A small network was shown many inputs. Here are its activations along a few directions, one row for each input.
In each table, some parts of the input vary, and every possible input appears once, in random order.
A made-up example of a description, with smaller parts first: one of 5 places around a ring, together with either a single point or (one of 2 separate values, together with one of 4 places along a line) or one of 11 places along a line.
Shared parts are said once, and a part with two or three values counts as separate values.

Other details of the inputs vary at random and push rows far along two fixed directions, the same in every table; ignore that.

Table:
row 1: [  8   5 -20  10  14   7  -6 -19  10  22 -13]
row 2: [  9   5 -23  11   7   4  -7 -20   4  15 -15]
row 3: [-10   9   2  16   1   5   9 -18  12  38 -11]
row 4: [  3   5 -24  13   3   4  -5 -18  12  16 -16]
row 5: [-22 -13  -6 -13 -13  15  34  -5  36  20  13]
row 6: [ 51  69  17   0   4 -51 -30  11 -62 -59  -3]
row 7: [ -3  -4  -1  18  -7  16  20 -12  14  38 -26]
row 8: [  2   7 -22  11   4   3  -5 -15  17  15 -16]
row 9: [ -5 -14  16  18 -13  33  18  -3  16  24  -3]
row 10: [ 62  48   3   3  34 -36 -27   9 -58 -75  15]
row 11: [-16  -3 -13 -10 -12   9  24 -14  39  36 -14]
row 12: [  9   5 -21  11  11   6  -6 -20   6  18 -14]
row 13: [-11  -6 -14   8   6  13   3  -5  24   7  10]
row 14: [-12  -5 -11   7   9  13   4  -3  29   8  10]
row 15: [ -3 -10 -16   7   5  14   0 -13   3   5   9]
row 16: [ -4 -10 -17   8   3  12   1 -11   4   2   9]
row 17: [ 64  56  14  12  -8 -31 -13  24 -65 -74   2]
row 18: [  5   4 -24  11   4   4  -6 -20   7  16 -16]
row 19: [ -1   9 -17   9   9   2  -4 -10  26  17 -14]
row 20: [ -9  -8 -16   8   3  12   3  -8  17   5   9]
row 21: [  0   8 -20  10   7   2  -5 -12  23  17 -15]
row 22: [-94 -88  86 -98 -29 -25  -2  76 -19 -30  55]
row 23: [-63 -84  51 -80  -9 -25  -7  60 -23 -50  41]
row 24: [ -6 -15   8  17  -8  19  27   0   3  17  -2]
row 25: [-21  -4  10  14  -1  12  18 -10  10  28  13]
row 26: [ 63  59  14   2  -6 -42 -21  21 -64 -65 -19]
row 27: [  1  -2   6  18 -11  26  11 -12  21  39 -26]
row 28: [-10   2   1   8 -28  13   4  -3  23  34 -15]
row 29: [  8   7 -16   8  18   6  -7 -16  13  21 -12]
row 30: [ -1 -10 -14   7  10  15   0 -12   4   7  11]
row 31: [ 62  60  16  14 -13 -38 -20  22 -59 -72  10]
row 32: [-56 -81  52 -79   4 -18  -8  55 -22 -39  42]
Each input here is: one of 2 separate values, together with either a single point or one of 6 places around a ring or one of 9 places along a line.
Changing only the choice among 2 separate values turns row 11 into row 5. The same change can be made to row 2. Which row results? -> row 15
Change only the choice among 2 separate values in row 12. List by row number the other rows that result. -> row 30
Change only the choice among 2 separate values in row 4. List by row number the other rows that result. -> row 23

Table:
row 33: [  7  -8  -5  -5   3  -2   3   4  -2 -26  12]
row 34: [ 43  79 -71  83  11  35   5 -70  42  47  -7]
row 35: [  0   6  -8 -18   0 -20  -7   7   1 -12  -7]
row 36: [ -3   3   9  -2  18  -3  -3  -1 -16  -8  22]
row 37: [ 11 -13  -2   0   6   6  -2   9  -9 -22   9]
row 38: [ -3   3  12  -8  18 -19 -12   0 -12   1  -3]
row 39: [  4  17  36  11 -34   3  21  20 -15  -8   1]
row 40: [  9 -10  -1 -11   5  -4 -10   8 -10 -12 -16]
row 41: [  4 -13   5   7  11   4  -5   2 -22 -13  13]
row 42: [  5  -5  -4 -16   3 -11  -6   3  -4 -15 -13]
row 43: [  1   4 -11  -9   0 -10   2   8   3 -22  17]
row 44: [ 10  16  35  -3 -35  -9  10  17 -16   5 -18]
row 45: [ -5  11   2 -14   5 -22 -16   3   2  -7   0]
row 46: [-83 -89   3 -16 -11  50  19 -10  59  91 -10]
What is each input in this table made of? -> one of 2 separate values, together with either a single point or one of 6 places around a ring
Changing only the choice among 2 separate values turns row 33 into row 42. The same change can be made to row 36. Which row results? -> row 38

Table:
row 47: [-39 -19 -17 -10  -4  14   6 -17  59  49 -12]
row 48: [ 50  48 -38  80  21  41  18 -48  19  35 -14]
row 49: [ 65  50  -6  38  16  -7   1  -6 -31 -45  10]
row 50: [-46 -16  -6   9  11  27   6 -27  50  62   5]
row 51: [-21 -31  18 -41   3 -25 -24  28 -21  -9  -8]
row 52: [-23 -27  20 -23 -17 -11  -9  25 -14 -31  35]
row 53: [ -8 -43  27 -31   8 -15   3  30 -22 -20  -8]
row 54: [-16 -30  25 -18  -6  -6  16  34 -10 -38  36]
row 55: [-49  -9 -18  12  -5  22  14 -20  57  50  19]
row 56: [ 54  44  -8  33   5   0  -9  -7 -38 -46   5]
row 57: [ 63  40 -12  17  10 -15  -1   1 -23 -45 -12]
row 58: [-14   5  75 -27 -63 -25  19  47 -20   3 -24]
row 59: [-20 -33  32 -25  -1  -8 -16  20 -23 -21  22]
row 60: [ 61  67  -8  24  32 -21  -1 -22 -39 -36   5]
row 61: [ -7 -37  28 -34   5 -10   4  32 -11 -26  -1]
row 62: [-19  13  90 -18 -64 -15  24  45 -29   6  -5]
row 63: [ 43  51 -48  71   0  35  -3 -55  21  34  -6]
row 64: [-35 -17 -15   8  -9  37   3 -12  44  56  14]
row 65: [-35 -19 -17   8  -3  43  38 -31  59  66  16]
row 66: [-19 -41  32 -18   3  -1  -4  24 -37 -21  10]
row 67: [-24 -35 -15   0 -19  40  15  -8  39  35 -13]
row 68: [-16 -32  22 -49  11 -29   5  18 -19 -14 -10]
row 69: [ 52  39 -15  11  -1 -20 -25  -6 -27 -40 -12]
row 70: [ 39  45 -10   8  27 -43 -28 -12 -32 -27 -29]
row 71: [-29 -32 -21   4 -25  37  20  -4  42  31  -7]
row 72: [-44 -15 -24  -5 -10  12  10 -12  61  43  -6]
row 73: [-31 -22 -20  -9 -13  25   0  -5  47  49  -9]
row 74: [ 42  35 -43  55   4  33   3 -41  15  26 -37]
row 75: [-25 -27  27 -30   8 -16 -21  26 -29  -7  16]
row 76: [ 41  61 -19  25   5 -20 -22   1 -28 -38  18]
row 77: [ 58  54 -14   4  24 -31  -4 -14 -27 -37 -20]
row 78: [-43 -16 -25  14  -9  38  42 -25  60  58  23]
row 79: [-26 -21  24 -46  10 -32 -17  20  -2 -19  -4]
row 80: [-38 -28 -12  12  12  37  33 -34  38  78  -1]
row 81: [ 50  58 -26   6   7 -33   4  -5 -18 -47  -5]
row 82: [ 47  57  -8  24  21 -17 -30  -6 -38 -29   5]
row 83: [-31 -29 -23   1 -25  27   8  -9  46  39  -3]
row 84: [-11 -31  15 -33 -11 -12  12  37  -3 -37  13]
row 85: [ 46  46 -14   7  14 -26 -32   0 -29 -30 -18]
row 86: [-21 -39  31 -22   2 -13 -17  18 -33 -14  15]
row 87: [-23 -18   7 -42 -14 -22 -15  37  -3 -25  11]
row 88: [-15 -35  22 -38  -6 -16 -19  23 -15 -21  -1]
row 89: [-14 -43  23 -31  -2  -9  -8  27 -29 -21 -11]
row 90: [-16 -41  22 -35  -3 -21 -20  21 -25 -15  -8]
row 91: [ 52  41  -3  34  14  -1 -12  -8 -44 -41  -2]
row 92: [-34 -29 -15  21 -21  47  24 -11  38  34  14]
row 93: [-33 -23  33 -31  19 -29 -16  15 -22 -10  15]
row 94: [-13 -41  36 -17  14  -7   6  29 -30 -19  15]
row 95: [ 45  56 -58  45   8  20  21 -54  39  36 -29]
row 96: [ 31  69 -48  65  17  20  -1 -59  35  41  -6]
Changing only one part turns row 82 into row 85. The same change can be made to row 64. Which row results? -> row 73
What is each input in this table made of? -> one of 2 separate values, together with either a single point or (one of 4 places along a line, together with one of 6 places around a ring)
Change only the choice among 2 separate values in row 81. List by row number the other rows that result. -> row 78
Change only the choice among 2 separate values in row 95. List by row number the other rows that result. -> row 65
